Here are a small network's activations along a few directions, averaged over the inputs that share one value of a field.
Values that are neighbours, or in one group, have similar rows; names and order tell nothing.

Other fields vary at random and push rows far along one fixed direction, the same in every table; ignore that.

Values of PEGE:
lumer: [ 2.19 -1.14  2.87  4.36 -2.66  0.17 -1.24  0.96 -1.57 -0.85 -1.84 -1.56
 -2.80  1.77  0.83  3.39  2.35 -1.85 -3.07  2.16 -1.19]
ziba: [-0.17 -1.23 -1.33 -1.41  0.68 -0.11 -1.51  0.15  0.96 -0.01  1.49 -0.70
 -0.52 -1.57  1.09 -0.04 -0.68 -1.20  1.26  1.16  1.17]
sakam: [-0.92  0.40 -2.52 -4.21  2.33 -0.39  0.72 -0.74  2.37  0.45  2.36  0.53
  2.57 -1.73  0.39 -2.76 -2.20  0.16  2.42 -0.97  1.52]
bapi: [-2.52  1.78 -1.57 -2.70  1.79 -0.46  2.68 -1.06 -0.06  1.10  0.53  2.62
  2.83 -1.05 -2.64 -3.38 -1.82  3.05  1.41 -3.38  0.72]
vef: [-0.90 -0.13 -0.70 -1.01  0.84 -0.27  0.54 -0.12  0.55  0.50  0.91  0.84
  0.70 -0.31 -0.33 -1.23 -1.11  0.26  0.93 -1.20  0.51]
davam: [-1.57  0.73 -1.71 -2.17  1.81 -0.32  1.23 -0.94  0.65  0.44  0.80  1.23
  1.90 -0.63 -0.77 -2.82 -1.96  1.22  1.80 -2.45  0.65]
tunuv: [ 3.06  0.19  5.10  7.43 -4.67  1.19 -1.15  1.25 -3.53 -1.69 -4.77 -1.83
 -3.94  3.66 -0.08  5.82  4.89 -0.41 -5.14  3.16 -3.52]
mesan: [ 0.83 -0.60 -0.14 -0.29 -0.13  0.18 -1.27  0.51  0.63  0.05  0.52 -1.13
 -0.75 -0.13  1.51  1.02  0.52 -1.21  0.39  1.53  0.14]
PEGE is arranged as a line.
- List every value one step from tunuv, in the order listed. => bapi, davam
- List every value one step from sakam, in the order listed. => lumer, mesan

Values of KOF:
vuze: [-0.97  0.43 -1.53 -2.29  1.53 -0.17  0.63 -0.91  1.01  0.07  1.03  0.71
  1.50 -0.78 -0.31 -2.03 -1.57  0.87  1.44 -0.83  0.74]
nim: [-1.68  0.79 -4.54 -7.43  4.10 -0.50  0.80 -1.27  3.75  1.05  3.93  0.78
  4.02 -2.98  0.87 -4.51 -3.48  0.61  4.54 -1.23  2.57]
rika: [ 3.35 -0.99  3.57  4.95 -3.46  0.73 -1.90  1.38 -1.60 -1.39 -2.37 -2.41
 -3.28  2.04  1.43  5.00  3.66 -2.32 -3.90  3.87 -1.83]
tefa: [-1.36  1.55  0.30  0.85  0.05  0.00  1.74 -0.73 -1.62  0.22 -1.67  1.49
  0.75  0.80 -2.17 -1.27 -0.17  2.52 -0.22 -2.55 -0.84]
mugut: [-0.80  0.88  0.38  0.06 -0.05 -0.21  1.50 -0.14 -0.45  0.49 -0.38  1.23
  0.82  0.33 -1.47 -0.72 -0.14  1.41 -0.31 -1.45 -0.24]
gos: [ 0.22  0.08  0.99  1.84 -0.67  0.05  0.30  0.08 -0.87 -0.23 -1.11  0.05
 -0.49  1.15 -0.28  0.37  0.40 -0.01 -0.85 -0.78 -0.80]
beda: [ 1.24 -2.73  0.83  2.02 -1.50  0.10 -3.07  1.59 -0.21 -0.20  0.56 -1.84
 -3.32 -0.56  1.92  3.16  1.31 -3.08 -0.71  2.97  0.40]
KOF is arranged as a line.
- How many steps from neighbour to neighbour lead from beda to vuze, at the fewest? => 3
- List every value one step from tefa, in the order listed. => mugut
